These are the activations of a small network on made-up records, seen along a few directions, one row for each record.
Records have a field called H. Each example row is followed by its value.
Other fields move the rows too, some of them a lot.
(in the rows, 500 means zero)
Random noise pushes rows far along 2 fixed directions. That doesn't count. These rows show it; they differ only by the noise:
[515 497 607 551 526 592 535 477 647 545 496 629 654 401]
[641 497 516 479 388 676 518 389 385 559 584 547 393 478]
[346 508 629 586 526 322 434 540 651 511 508 630 665 431]
[504 497 615 558 538 585 536 485 669 544 489 636 676 394]

[542 533 521 488 523 580 551 505 570 517 469 527 541 433] => h13
[435 537 500 458 395 320 380 525 343 481 521 480 380 532] => h8
[268 574 475 445 423 169 404 512 336 501 603 393 426 635] => h2
[492 462 448 516 406 300 388 478 351 475 510 479 283 544] => h15
[492 485 503 527 530 431 449 500 530 468 465 548 531 502] => h9
[405 476 534 549 488 213 364 564 537 483 475 565 473 498] => h6
[614 454 472 523 531 745 581 466 568 517 440 553 493 460] => h11
[366 454 562 639 564 325 437 574 736 454 377 659 674 405] => h7
[661 526 521 492 439 720 554 385 476 564 552 550 494 457] => h12
[436 479 502 537 391 236 347 535 409 447 503 501 398 532] => h14
[356 555 615 527 635 370 464 604 736 512 397 583 748 416] => h1
[543 428 454 538 428 426 425 473 441 473 497 564 372 472] => h5
[490 459 454 534 417 349 423 480 369 465 492 490 346 545] => h15
[485 414 560 623 555 430 475 550 703 475 399 663 611 363] => h11
[365 589 508 457 615 467 596 521 572 499 568 425 634 562] => h12
[619 519 467 395 458 756 634 386 360 564 564 380 442 525] => h2
[640 435 512 527 475 666 524 475 510 507 452 608 451 437] => h10
[393 580 457 396 519 534 589 494 480 507 594 318 563 625] => h3
[535 489 458 504 409 407 411 477 348 478 537 470 338 573] => h9
[441 506 494 517 502 385 446 542 502 470 485 457 519 534] => h14
[408 540 483 475 495 445 476 536 496 492 535 468 497 513] => h13
[439 563 532 461 549 489 510 554 540 505 467 484 614 514] => h1
[451 551 457 387 496 537 502 536 361 505 554 393 430 579] => h8
[490 483 458 487 454 434 452 521 412 503 536 482 378 568] => h6
[697 417 440 485 476 804 563 429 479 513 485 517 420 467] => h5
[553 469 403 490 398 515 482 474 387 451 536 436 347 582] => h7
[675 458 523 529 529 741 569 467 645 497 419 580 583 431] => h10
[589 517 450 426 484 670 545 479 441 534 543 453 472 513] => h4
[492 534 479 426 543 607 581 537 517 524 526 424 537 551] => h4
[326 561 598 480 713 490 609 549 742 491 454 501 804 473] => h16
[558 533 519 429 498 655 587 435 494 517 521 484 528 510] => h16
[469 494 506 494 363 352 381 440 320 523 627 503 360 512] => h3

Which value of H does each new row have?
[726 433 447 481 427 719 542 444 402 544 510 543 371 458] => h6
[386 496 518 522 533 235 382 565 524 454 500 469 498 522] => h14
[499 545 467 402 450 503 497 519 347 506 542 406 377 549] => h8
[687 436 416 501 374 613 489 406 357 496 512 545 254 491] => h11
[595 396 512 577 511 563 496 493 593 494 436 625 530 373] => h5
[505 492 538 510 503 496 481 531 548 516 479 576 565 430] => h4
[467 514 515 459 409 365 390 520 354 481 525 526 353 508] => h8
[187 589 525 478 512 102 442 576 457 500 568 356 539 602] => h2
[480 574 439 434 503 533 557 525 428 488 583 353 458 577] => h13
[364 593 441 386 427 334 411 550 312 485 584 319 394 664] => h1
[507 479 463 495 454 444 431 487 359 460 548 399 386 552] => h14
[464 558 491 432 532 538 524 543 507 517 496 475 567 518] => h1
[340 552 496 474 559 374 513 597 578 461 542 425 588 539] => h13
[338 555 431 416 388 197 389 498 231 464 715 351 289 670] => h12
[592 488 490 502 476 583 524 493 507 501 459 463 503 478] => h14
[367 574 495 455 571 437 533 589 531 494 534 374 590 586] => h4
